A small network was shown many inputs. Here are its activations along a few directions, one row for each input.
In each table, some parts of the input vary, and every possible input appears once, in random order.
Descriptions start from the smaller parts, as in this example, which fits no table here: one of 4 places along a line, together with either a single point or one of 11 places along a line or (one of 3 separate values, together with one of 5 places around a ring).
Shared parts are said once, and a part with two or three values counts as separate values.

Other details of the inputs vary at random and push rows far along three fixed directions, the same in every table; ignore that.
To show where, the next rows are all for the same input, with only those details redrawn:
[-20  29 -19  32  -2  15 -44 -30  -8  40 -11  -2   3]
[ 21  -7  16  -3  17  -4  -2  17   4 -32  19  11  -5]
[ -2  13  26  17  24  23 -34 -26   1   6  19  31 -27]
[ 21 -14  18 -12  11  -5   2   8  -2 -34  10   6   2]
[ -2   7  27   9  18  21 -29 -34  -4   3  10  26 -20]
[ 21 -20  15 -20   3  -9   7   1  -8 -36  -2  -2  11]

Rows:
R1: [ 20  -1   5   6  17  -7  -4  30   8 -28  22   7  -2]
R2: [  4   0   1 -10   9 -15   1  32  22 -27  23   4 -20]
R3: [ 15  -7   4  15  22  -9  -1  33   9 -29   9  15  -6]
R4: [  5  13 -45  20 -13  -1  -7  31  -2   4  -8 -24  23]
R5: [ -5 -13 -32   8  -9  -3   6  22  -3  24   0 -22  25]
R6: [  3  -6  26 -17   4  -7  14  23  23 -17  21   5 -13]
R7: [ 14 -73  34 -81 -36  -3  47 -70 -51 -27 -88 -26  54]
R8: [-27  -3 -26  18 -19  25 -26 -44 -21  38 -15  -6   4]
R9: [ -9  32  17   5  29  -4  11 -33   3  -6  33  31 -13]
R10: [-35  18  -7  26 -17   8 -26 -21  -3  60  -2  -2 -10]
R11: [  0  -4 -34   5 -25  -9   8  20   1  21  -6 -23   2]
R12: [-12  24 -11   8 -23  19 -20 -37  -9  48 -29  -9  -6]
R13: [  2 -11 -32   5 -18  -3   6   6 -16  -7 -40 -20  28]
R14: [-11   7 -28 -10 -16  -8   6  24  12  21 -10 -24  13]
R15: [ -7 -11 -37  15 -11 -15  -8  15  -7   8   0 -22  20]
R16: [ 11 -16   2  -8  13  11   6  17  15 -34  23  10 -10]
R17: [  7 -11   1  -1   5 -18   2  34   7 -20  29   7 -24]
R18: [ -3  14 -33  13 -11 -14   6  43   5  23 -26 -17  12]
R19: [-27  10   3  26  -8  18 -24 -43 -13  48 -37  -1  14]
R20: [ -3  -8  18  21  17  36 -17 -26   6  22  28  30 -33]
R21: [ -4  -1 -23  -4 -24 -27   2   8 -12  -3 -43 -21  15]
R22: [  8 -27  13   1   6  -6  14  24   4 -11  25  -2   7]
R23: [ 30 -11   6  -4   8   7  15  23   9 -20  11   0   2]
R24: [  3  12 -38  -4 -32 -13   3  22 -10   2 -26 -32  17]
R25: [ 16  -9   2 -18  -1  -2  20  25  22 -18  13  -2 -16]
R26: [  9 -13   8 -27  -3   0  14  13  10 -34  10   5 -20]
R27: [  0   4  31   1  19  35 -15 -27  -1  20   9  26 -15]
R28: [ -5  23  31   8  15  15 -32 -22   3   7  16  33 -44]
R29: [-30   8 -22  10 -10  12 -32 -45  -5  32 -20 -12  11]
R30: [ -1  32   7   5  28  -1   9 -35   2 -11  32  34 -22]
R31: [ -8  -2 -25  16  -9 -23   1  20 -10   3 -32 -31  38]
R32: [ 12   9  14 -20   9 -18  44  -9   4 -27  24  19  14]
R33: [ -1  40 -62  14  -4 -16  27  11  -3  -2   6 -17  20]
R34: [-12 -22 -20   0 -15 -19   3   2 -17   7 -12 -36  34]
R35: [ 11 -12  34 -11   2 -13  19  20   5 -21  -7  12  -9]
R36: [  5   3  18   8  15 -22   5  41  11 -23   6  10 -16]
R37: [  6 -16  14  -8   9  -3  13  23  19 -18  20  -4  11]
R38: [-31  19 -26  25 -19  19 -32 -24 -10  47  -4   2 -24]
R39: [-22   5  35  11  15  10 -24 -21   1  18  28  26 -42]
R40: [ 10 -18   5 -16  13   5  16  25  18 -15  17   0   7]
R41: [  0  -8   9   1  21  -9   2  30  19 -24  29  -3   2]
R42: [ -17  -27   43  -48  -35   28   -3 -117  -50    6  -79   11   -8]
R43: [  6  26 -55  -2 -15 -18  41  -2  -5   6  -8 -22  34]
R44: [ -1  14  32  17  17  31 -16 -22   9  18   1  42 -52]
R45: [ 14   7  22  -2   4 -11  10  39  15 -13  19   4  -9]
R46: [  33  -73   90 -116  -23    3   54  -75  -41  -56  -49    5    8]
R47: [ 17 -12  -4   1  14   9  13  29  27 -18  26   3  -5]
R48: [  2   2 -21   7 -20 -13   5  20  -5  13 -18 -36  44]
R49: [ -2  19 -39 -18 -12 -17  40 -12 -10   9 -12 -13  40]
R50: [-17  20 -17  41   0  32 -28 -31  -2  51 -26   7  -4]
R51: [ -8   3 -39   7 -18 -15   5  39   3  30  -1 -24  10]
R52: [ 10   9  20  -2  11 -18   2  37  10 -22  20   1 -13]
R53: [ 13   0  16   7  21  -9  -1  33   8 -23  24   0   3]
R54: [-21  11 -22  -2 -14 -22  -4  20   9   9  -8 -31  13]
Question: Describe the family of inputs behind these rows.
Answer: one of 6 places around a ring, together with either a single point or (one of 2 separate values, together with one of 4 places along a line)
Question: Changing only the place on the ring of 6 turns R5 into R15. The same change can be made to R49. Which row results?
Answer: R30
Question: Which other rows does R20 become when the choice among 2 separate values takes its other values? List them by row number.
Answer: R11
Question: Which other rows does R53 become when the place on the ring of 6 takes its other values? List them by row number.
Answer: R1, R4, R23, R27, R48
Question: Which other rows agree with R34 in the place on the ring of 6? List them by row number.
Answer: R9, R31, R36, R39, R41, R52, R53, R54
Question: Start at R28 and move only the place on the ring of 6, one step at a time. The first step leads to R52. Which rows follow, in order?
Answer: R45, R46, R12, R24
